These are the activations of a small neural network, seen along a few directions. Each row is one input.
Each table varies a few parts of the input and shows all the possible inputs, shuffled.
Descriptions start from the smaller parts, as in this example, which fits no table here: one of 2 separate values, together with either a single point or one of 11 places along a line or (one of 6 places along a line, together with one of 8 places around a ring).
Shared parts are said once, and a part with two or three values counts as separate values.
In the rows, zero is written as 128.

Other details of the inputs shift rows strongly along three fixed directions, in all tables alike. That doesn't count.

A family of inputs:
row 1: [143 125 106 137 160 104 183 115  81 163 140]
row 2: [100  84  89 124 131 170  93 125 150 102 127]
row 3: [134 139 122 116 102 146  94 112 128 127 107]
row 4: [178 123 121  92 164  96 217 129 123 130  99]
row 5: [137 134 131 134 154 109 148 112 141  91 120]
row 6: [133 133 119 118 155 154 124  96 124  73 199]
row 7: [115 108 101 181  77 119 106 146 119 212 177]
row 8: [129 150 148 137  94 127  82 127 144 129 133]
row 9: [133 142 191 117 153  97 156 156 117 116 145]
row 10: [ 87 103 121 149 146 151 103 132 143  89 138]
row 11: [ 78 133 204 174  96 107  65 182 151 150 186]
row 12: [182 128 170  85 162  81 222 158 106 162 112]
row 13: [ 96 147 145 142 133 132  82 110 149  53 149]
row 14: [172 116  95  74 135 151 160 107 112 135  80]
row 15: [135 122 134 111 176 111 144 104 167  26 160]
row 16: [151 141  65 106  87 169 118  98  95 167  37]
row 17: [139 110  80 108 128 152 119  97 150  89 110]
row 18: [ 96 132 124 150  72 163  28 127 150 138 132]
row 19: [141 107 141  92 219 122 164  95  95  12 219]
row 20: [113 141 204 174 147  57 171 179 149 152 164]
row 21: [ 98 148 160 164 175  96 147 110 139  94 212]
row 22: [112 117 104 143 129 147 117 117 142 116 111]
row 23: [103 110 111 135 152 151 114 112 145  73 129]
row 24: [157 144 216 140 123  47 184 188 138 194 157]
row 25: [107 104 133 145  79 146  70 152 147 184 133]
row 26: [149 132  93 109  85 167 107 121 103 178  67]
row 27: [192 134 123  75 139 109 190 111 116 140  88]
row 28: [144 155 118  87 189 148 151  89  91  59 168]
row 29: [144 106 130  83 159 138 154 121 124  98 122]
row 30: [150 116 123 131 118 106 170 158 135 189 106]
row 31: [122 104 100 120 166 156 143 115 123  90 103]
row 32: [117 117  93 131 149 151 131  88 132  79 186]
row 33: [155 122 101  86 119 162 145 126  85 154  66]
row 34: [134 148 154 172 111  87 142 153 150 172 125]
row 35: [173 148 126 109  91 123 162 147  92 216  65]
row 36: [ 96 131 138 135 128 138 108 133 121 103 123]
row 37: [144 134  99 100 156 144 131 110  66 129 144]
row 38: [171 136 165 122 151  59 221 165 134 166 125]
row 39: [169 113  49 100 108 160 145 103 125 160  57]
row 40: [128 126 135 130 175 114 156 114 142  65 130]
row 41: [131 113  97 127 117 135 124 123 152 127 118]
row 42: [ 71 144 156 185  73 127  48 147 154 146 149]
row 43: [138 115  73 131 108 161 132 122 115 181  59]
row 44: [108 159 101 120 155 149 122  92  98 102 152]
row 45: [109 116 117 154  56 156  39 130 166 169 134]
row 46: [158 147 220 132 140  46 192 175 144 165 165]
row 47: [131 149 157 140 113 100 164 167 101 189  98]
row 48: [ 86 120 123 135 123 158  90 136 118 100 123]
row 49: [139 118 123 139 108 107 155 157 144 183 116]
row 50: [131 122  98 125  73 159  68 107 157 145 114]
row 51: [119 128 165 109 160 130 121 129 123  67 150]
row 52: [ 98 151 208 176  87  87  74 169 160 156 179]
row 53: [133 132  86 100 130 164 129 103  97 112  69]
row 54: [ 63 134 116 164 123 139  55 120 106 121 192]
row 55: [ 97 147 153 155 110 121  90 133 138 111 140]
row 56: [120 129  92 124  98 164 118 129  97 167  67]
row 57: [149 152 135 172  86  92 139 142 147 202  97]
row 58: [154 111 107  77 150 150 139  96 129  82 111]
row 59: [ 93  91 103 141 121 158  87 133 160 112 141]
row 60: [ 97 140 170 136 158 110 126 133 131  65 154]
Each input here is: one of 5 places around a ring, together with either one of 2 separate values or one of 10 places along a line.
Q: The inputs of row 5 and row 3 match in every part but the place on the ring of 5. If row 22 is changed in the same way as row 5 into row 3, which row does it become?
A: row 26
Q: The inputs of row 56 and row 30 match in every part but the place on the ring of 5. If row 42 is changed in the same way as row 56 into row 30, which row does it become?
A: row 41
Q: Change only the place on the ring of 5 in row 47. List by row number the other rows that result.
A: row 25, row 31, row 33, row 59
Q: Change only the place on the ring of 5 in row 44. List by row number the other rows that result.
A: row 6, row 21, row 28, row 32
Q: Change only the choice among 2 separate values in row 37. List by row number the other rows that result.
A: row 28

A family of inputs:
row 61: [132 140 161 133 146  98 153 143 110 135 162]
row 62: [143 136 107 109 159 135 159 105  96 107 123]
row 63: [121 130 147 129 135 126 113 125 133  94 142]
row 64: [144 126 107 116 122 131 136 119 126 135 110]
row 65: [132 138 163 131 154  97 165 144 124 125 138]
row 66: [116 132 159 137 130 117 126 146 134 126 146]
row 67: [133 136 139 113 163 111 155 119 120  84 132]
row 68: [108 112 129 137 131 139  97 125 150 102 148]
row 69: [159 136 111 117 119 126 160 124 104 162  80]
row 70: [113 121 113 125 125 145 102 115 145 100 138]
row 71: [138 131 138 132 130 112 160 143 126 154 117]
row 72: [149 116  91 107 129 153 143 117 118 143  90]
row 73: [113 138 144 151 115 109 120 143 145 140 145]
row 74: [113 123 138 152 102 128 106 148 150 157 140]
row 75: [130 117  86 128 108 159 106 110 127 133  95]
row 76: [145 121 107 117 135 133 150 121 117 141  95]
row 77: [124 125 112 124 141 144 124 112 134 103 122]
row 78: [146 131 122 101 159 130 154 104 110  97 144]
row 79: [116 110 121 126 120 150  93 122 138 105 133]
row 80: [122 121 122 131 128 138 108 117 145 108 134]
row 81: [110 115 105 138 112 144  99 126 134 130 122]
row 82: [120 126 134 142 108 119 120 145 142 155 136]
row 83: [139 128 110 152  82 124 125 145 120 221 125]
row 84: [134 145 165 114 159  97 162 134 124  95 146]
row 85: [115 132 129 132 124 143 100 123 133 116 133]
row 86: [110 125 147 147 136 117 122 140 144 121 150]
row 87: [114 128 138 147 102 130  96 142 134 158 128]
row 88: [149 144 129 141 101  98 155 146 122 193 103]
row 89: [128 144 171 138 139  83 164 157 127 143 145]
row 90: [159 127  96 100 150 136 166 100 104 121 119]
row 91: [106 133 144 140 119 124  94 131 139 110 151]
row 92: [ 98 125 136 150 137 131 103 129 125 110 170]
row 93: [125 134 138 132 138 121 131 125 129 116 128]
row 94: [124 123 120 125 134 128 137 130 128 125 123]
row 95: [117 133 124 152 100 132 111 137 143 158 124]
row 96: [141 122 108  98 142 140 142 116 105 113 101]
row 97: [149 131 139 116 134 116 156 138 122 148 118]
row 98: [137 140 164 134 146  95 155 140 142 123 150]
row 99: [108 112 118 121 147 152  98 110 128  81 169]
row 100: [126 135 152 133 131 116 133 144 127 138 135]
row 101: [113 108  94 120 158 159 117 100 119  77 147]
row 102: [125 126 113 130 106 151  96 122 137 141 121]
row 103: [123 131 119 154  95 130 105 132 139 170 115]
row 104: [115 113 108 134 111 143  97 127 140 129 128]
row 105: [113 120 132 139 110 139  92 133 132 128 131]
row 106: [153 138 129 112 133 123 153 124 112 140 101]
row 107: [130 136 161 136 129 105 127 137 143 125 150]
row 108: [149 136 126  98 153 134 162 117 111 105 108]
row 109: [136 144 167 129 134  89 162 156 121 151 137]
row 110: [120 123 131 115 158 125 139 121 120  82 134]
row 111: [123 125 113 115 121 147 107 116 135 110 127]
row 112: [119 114 108 128 121 151 107 120 122 120 110]
row 113: [129 113 106 126 125 143 125 121 125 125 107]
row 114: [152 132 121 111 136 126 162 124 126 133 109]
row 115: [120 127 133 139 123 126 121 134 128 139 123]
row 116: [106 133 134 137 134 138  97 118 124 100 169]
row 117: [130 123 148 124 140 119 129 133 136 114 141]
row 118: [108 131 128 139 124 142 107 124 137 112 133]
row 119: [136 132  91 117 111 149 130 118 111 153  86]
row 120: [139 129 128 129 101 117 128 144 125 174 115]
row 121: [134 142 177 126 150  96 156 141 141 107 159]
row 122: [142 127 116 113 115 132 139 133 120 157 106]
row 123: [ 99 122 131 143 121 143  99 132 138 118 138]
row 124: [134 117 137 124 141 119 139 130 135 108 134]
row 125: [149 127  87 101 162 146 162  93 101  98 116]
row 126: [110 138 145 153 116 122 108 138 139 140 139]
row 127: [129 116 102 116 110 161 110 122 127 140 107]
row 128: [155 129 113 115 108 135 134 123 119 153  96]
row 129: [131 134 136 128 116 117 121 132 134 134 133]
row 130: [138 132 141 143 108 110 129 140 140 154 128]
Q: The inputs of row 128 and row 79 match in every part but one. If row 108 is changed in the same way as row 128 into row 79, which row does it become?
A: row 66
Q: The inputs of row 95 and row 71 match in every part but one. If row 84 is changed in the same way as row 95 into row 71, which row does it become?
A: row 109
Q: What do these inputs look like to the network?
A: one of 2 separate values, together with one of 5 places around a ring, together with either a single point or one of 6 places around a ring
Q: Change only the place on the ring of 6 in row 69. List by row number the other rows that result.
A: row 67, row 93, row 118, row 119, row 126
Q: Change only the choice among 2 separate values in row 126. List by row number the other rows that result.
A: row 65
Q: Which other rows agree with row 80 in the choice among 2 separate values and the place on the ring of 5? List them by row number.
A: row 64, row 70, row 90, row 98, row 114, row 130
Q: Which other rows agree with row 104 in the choice among 2 separate values and the place on the ring of 5? List them by row number.
A: row 68, row 72, row 74, row 82, row 83, row 124
Q: Change only the choice among 2 separate values in row 106. List by row number the other rows that result.
A: row 87

A family of inputs:
row 131: [114 119 139 117 185 127 142 108 156  24 160]
row 132: [119 155 159 163 109  97 123 152 140 169 142]
row 133: [ 76 109 110 162 105 158  53 122 155 104 143]
row 134: [167 133 168 115 144  73 192 150 139 137 133]
row 135: [153 136 134 101 129 134 154 129  99 147  94]
row 136: [110 113 121 133 106 148  76 123 154 115 140]
row 137: [124 140 173 146 105 103 122 167 136 171 139]
row 138: [ 98 123 178 169 120  89 111 167 166 133 166]
row 139: [ 97 133 149 155  97 133  86 143 128 152 136]
row 140: [170 119  91  99 158 130 195 116 106 117  72]
row 141: [102 121  73 132 102 180  77 105 103 137 144]
row 142: [156 125 117 116 127 118 160 118 135 135 108]
row 143: [ 90 119 110 142 128 157  76 114 136  86 137]
row 144: [156 161 129 125 116 116 164 135 103 183  94]
row 145: [132 150 135 157  89 114 127 149 108 200 106]
row 146: [119 144 171 144 148  88 151 139 149 116 156]
row 147: [133 139 129 160  69 112 104 146 145 210 118]
row 148: [142 120 135 147 140 103 167 139 127 163 159]
row 149: [101 123 143 141 122 132  99 138 133 118 138]
row 150: [171 103  23  77 141 187 163  79  76 154  65]
row 151: [110 129 132 136 122 136  90 114 144  97 154]
row 152: [122 105  83  97 123 181 100 108 129 111  92]
row 153: [154 139 166  84 197 106 176 115 110  38 152]
row 154: [145 103  75  94 119 174 125 113 126 130  74]
row 155: [147 143 161 112 196  80 206 133 102  97 181]
row 156: [110 119 133 122 136 145  81 118 143  73 158]
row 157: [146 130 125 129 102 115 154 149 114 199  82]
row 158: [119 132 121 110 149 149 108  95 123  66 141]
Q: What do these inputs look like to the network?
A: one of 4 places along a line, together with either a single point or one of 6 places around a ring
Q: The inputs of row 131 and row 132 match in every part but the place on the line of 4. If row 142 is changed in the same way as row 131 into row 132, which row does it become?
A: row 151

A family of inputs:
row 159: [141 136 169 114 152  95 151 141 112 105 121]
row 160: [147 123 116  81 191 132 205 115 113  74 106]
row 161: [134  99  66 115  78 180  71 109 128 158  81]
row 162: [125 131 161 135 180  90 168 127 149  61 153]
row 163: [ 83 121 159 158 132 143  61 124 188  73 200]
row 164: [170 141 133 126  82  88 155 145 129 208  95]
row 165: [122  96  83 126 110 161 101 119 122 135  85]
row 166: [195 148 122 105 126  98 199 126 117 182  79]
row 167: [130 144 139 119 150 141 135 120 125 107 118]
row 168: [164 137 133  97 132 122 177 142  88 166  77]
row 169: [140 113 120 100 178 116 171 107 126  48 113]
row 170: [118 119  71 104 130 193  83  78 123  66  88]
row 171: [ 62 126 112 171 103 168  37 101 112 117 199]
row 172: [132 146 151  97 156 125 160 130 116  96 123]
row 173: [115 132  80 156 110 129 119 127  95 206 144]
row 174: [129 151 158 183  97  88 125 163 119 202 212]
row 175: [128 129 185 154  94  87 120 174 153 191 165]
row 176: [113 138 192 121 172  98 144 142 165  56 201]
row 177: [138 123  91 136 113 156 138 125 128 173  82]
row 178: [111 118  81 115 108 172  68  99 126  89  90]
row 179: [ 92 114 165 175  96 107  99 172 153 173 157]
Q: What do these inputs look like to the network?
A: one of 3 separate values, together with either a single point or one of 6 places around a ring
Q: The inputs of row 164 and row 178 match in every part but the choice among 3 separate values. If row 175 is changed in the same way as row 164 into row 178, which row does it become?
A: row 168
Q: Change only the place on the ring of 6 in row 165. List by row number the other rows that result.
A: row 160, row 162, row 169, row 177, row 179
